Each row below holds a small network's activations on one input, seen along a few directions.
Each table varies a few parts of the input and shows all the possible inputs, shuffled.
Descriptions start from the smaller parts, as in this example, which fits no table here: one of 4 places along a line, together with either a single point or one of 9 places along a line or (one of 3 separate values, together with one of 8 places around a ring).
Shared parts are said once, and a part with two or three values counts as separate values.

A family of inputs:
r1: [-29  33  56 -32   6 -40  54 -35 -16  45  16  -9]
r2: [ 29 -30  61 -13  -3   7  -5  74 -45  70   2   6]
r3: [-53  15  42   8   7 -74   5  13  14  66 -13  35]
r4: [-13 -59  52   5 -26 -47 -14  52  -2  36 -17  73]
r5: [-16  19 -44   9 -12  19  25 -16  68 -20 -14 -19]
r6: [ 31   0 -45  -5 -12   0 -23  46   8 -55  28 -19]
r7: [ -6 -25 -61   0   9 -10  -9  46  24 -52 -22   1]
r8: [  5  37 -43 -12 -39  20   4 -25  18 -24 -11 -44]
r9: [ -3   8   3  -1  26  89 -58 -63 -18 -49  22  31]
r10: [ 35  17  27 -10  -5  -6  44 -14 -63  74  34   3]
r11: [ 32  -2 -50 -19 -12   9 -18  -9   6 -30  29 -52]
r12: [  7   1 -41   2  14 -15   9   9  64 -39 -41   3]
r13: [-19 -14  42  69  48  48 -14 -79 -58 -23 -12  -9]
Q: Describe the family of inputs behind these rows.
A: either one of 2 separate values or one of 5 places around a ring or one of 6 places around a ring
Q: Which of the alternatives is r13?
A: one of 2 separate values

A family of inputs:
r14: [ 16 -23  12  -2  -8 -23  -5  48  -3  16   3   9]
r15: [ -7  27  21  -7  -4   6  12 -31 -22  21  18 -13]
r16: [  3  -7  22  27  12  20 -18 -11 -23   4  -8  31]
r17: [-22  22  19  12  14   7  23 -40  -8   4   0  -8]
r18: [  1   2  -2 -29 -25 -25  23  12  22  29   0  -8]
r19: [ 14 -14  33  18  10  17  -8   4 -40  13  18   6]
r20: [ 21 -14   1 -31 -13 -24  16  32   2  34   5   1]
r21: [  9  14 -57  -7   9  63 -31 -33  15 -84  10 -35]
r22: [-29   7  19  24  21   3 -16 -30 -14 -11  -5  14]
r23: [ 23  -5 -85  -9 -16  32 -12   6  47 -68  -9 -33]
r24: [-19  13  -3  -8  -5 -33  26   4  30   7 -16  -5]
r25: [ 14  10  25  -9   7   7   5 -11 -41  25  24  -4]
r26: [-16 -11  -6  10   5 -33  -6   9  31   2 -23  18]
r27: [ -8 -21   1  11  -6 -18 -11  41   5   9 -17  28]
Q: Describe the family of inputs behind these rows.
A: one of 2 separate values, together with either a single point or one of 6 places around a ring
Q: Which other rows does r24 become when the place on the ring of 6 takes its other values? List them by row number.
A: r14, r18, r20, r26, r27

A family of inputs:
r28: [ -2 -26 -59 -18 -17 -54  41  50  26 -26  -9 -23]
r29: [-61 -24  66  31   3 -29  30  52  -9  23 -25  41]
r30: [ 29 -22 -61  12  -4  38 -73 -20  17 -60 -13 -28]
r31: [-56  -5  53  47  26  47   5 -26 -32 -27 -14  17]
r32: [ 25 -11  42  36  39  60 -39  -8 -47  -7   7   4]
r33: [ -5  21  35 -40 -22 -55  26   1 -31  72  16  10]
r34: [ 31  -5 -72 -11  18  12 -11 -51  12 -63 -22 -54]
r35: [-53  16  52  26  -8 -58  35   3   6  49   9  35]
r36: [ -6  15 -66  -7  24  54 -43 -24  34 -69   1  35]
r37: [ 28  17 -42 -32 -49 -41  47  12  58  23 -38 -29]
r38: [ 35   2  48 -23 -14 -24   5  58 -34  65  32   0]
r39: [ 33   8  15   3   4  59  -2 -29 -67  14  54  -8]
r40: [ -3   9 -44 -15  25 -39 -31  62  71 -14 -12  45]
r41: [ -6 -53  65  -2  12  -4  14  83 -25  32   9  21]
r42: [-29  23  35  33  28  12  -3 -95  -5  14   5   6]
r43: [-14 -52 -44 -11 -35 -21 -19  85  39 -12  -5  -4]
r44: [  7  42  22 -21  -1  19  -1 -82 -53  23  26 -13]
r45: [ 46  46 -44  -8 -27  25  17 -70  39 -37 -20 -53]
Q: Describe the family of inputs behind these rows.
A: one of 2 separate values, together with either one of 4 places along a line or one of 5 places around a ring
Q: Changing only the choice among 2 separate values turns r33 into r44. The same change can be made to r38. Which row results?
A: r39
Q: Which other rows does r45 become when the place on the line of 4 takes its other values? List them by row number.
A: r30, r34, r36
Q: Which other rows does r29 become when the choice among 2 separate values takes its other values? List them by row number.
A: r31

A family of inputs:
r46: [-14 -34 -27  11 -11   1 -21  57  57 -40 -47  17]
r47: [ -4  12  55  22  43  13   2 -69 -79   9  26   9]
r48: [  2  35 -43   5  15  41 -30 -68  -5 -70  24  -9]
r49: [ -1 -16 -39 -15 -19 -12 -27  54  46 -47  -4  13]
r50: [ 10  -8 -38  -8 -17   0 -38  57  40 -44  12  -4]
r51: [ 12 -45  42  16  -4  -4  -1  42 -57  45  -2  12]
r52: [ -4 -11  51 -15   8 -28 -18  49  -9  42  14  23]
r53: [-34  16  30  -4 -12 -91  57  -2   1  62  -4 -32]
r54: [-17  21  55  -8  13  49 -10 -66 -30  34  23   9]
r55: [ -9  28 -63 -32 -33 -52  43  -1  67 -13  -1 -22]
r56: [ -5  32 -40   5   3  66 -36 -58  15 -47  15 -15]
r57: [  6  40  21 -23 -33 -21  63  -3  -7  92   2 -17]
r58: [-22  28  51  -6  13  25  -7 -74 -58  11  25  10]
r59: [  4  15 -39   5   6  70 -28 -58  18 -54 -17 -19]
r60: [ -7  36  27 -30 -30 -59  75 -12 -18  75  11 -20]
r61: [-11 -11  60 -15   5 -38 -13  52  -4  45  -3  39]
r62: [ -4   8  41  13  26  54 -12 -59 -41  36   2  10]
r63: [-19  31  25 -28 -15 -71  60  -1  19  75  11   3]
r64: [ 16   8 -43  21  24  64  -9 -57 -25 -76  -6 -35]
r65: [ 25 -24 -48   3  -6  20 -31  46  11 -37   7 -17]
r66: [ 10  10 -36  14  24  31 -14 -67 -29 -79  13 -17]
r67: [ -1 -39 -43  12  -1 -10 -22  43  51 -40 -30  31]
r68: [ 11  10 -28  29  26  76 -23 -47   8 -64 -19 -28]
r69: [ 20 -24  39  -8   7 -20 -14  38 -34  46  25  27]
r70: [  6 -27 -36  -3 -15 -23 -24  49  44 -44 -19  31]
r71: [-34 -38  56  16  -1 -26  -3  51  -1  42 -41  45]
r72: [  8 -30  37   3  14  -4  -9  43 -42  50  14  12]
r73: [ 23  -7 -37  -9 -11   7 -41  47  32 -46   8 -17]
r74: [ -4 -33  43   1  11 -36  -8  46  -2  42  -3  57]
r75: [ 39 -26 -41  20  -3   4 -27  40  -4 -38 -10  -9]
r76: [ 22  38 -66 -37 -36  -1  47  -3  55  -1 -13 -44]
r77: [  1  36 -60 -30 -38 -23  52   1  50 -14   5 -56]
r78: [  3  -1  51  32  30  46  18 -61 -75  10  12   0]
r79: [-25 -39  51  16   3 -27  -2  54   6  36 -21  49]
r80: [  3  -8  55  29  34  51  10 -57 -55  21  -5  13]
r81: [ -9  14 -64   0 -18 -73  40  -3  55 -19  -3 -48]
Q: Changing only one part turns r79 into r67. The same change can be made to r80. Which row results?
A: r68
Q: Describe the family of inputs behind these rows.
A: one of 2 separate values, together with either one of 4 places along a line or one of 6 places around a ring or one of 8 places along a line
Q: A walk changes only the place on the line of 8. It starts at r71 and steps to r79. List the rest of the walk in order.
A: r74, r61, r52, r69, r72, r51
Q: Which other rows does r76 become when the choice among 2 separate values takes its other values? List them by row number.
A: r57
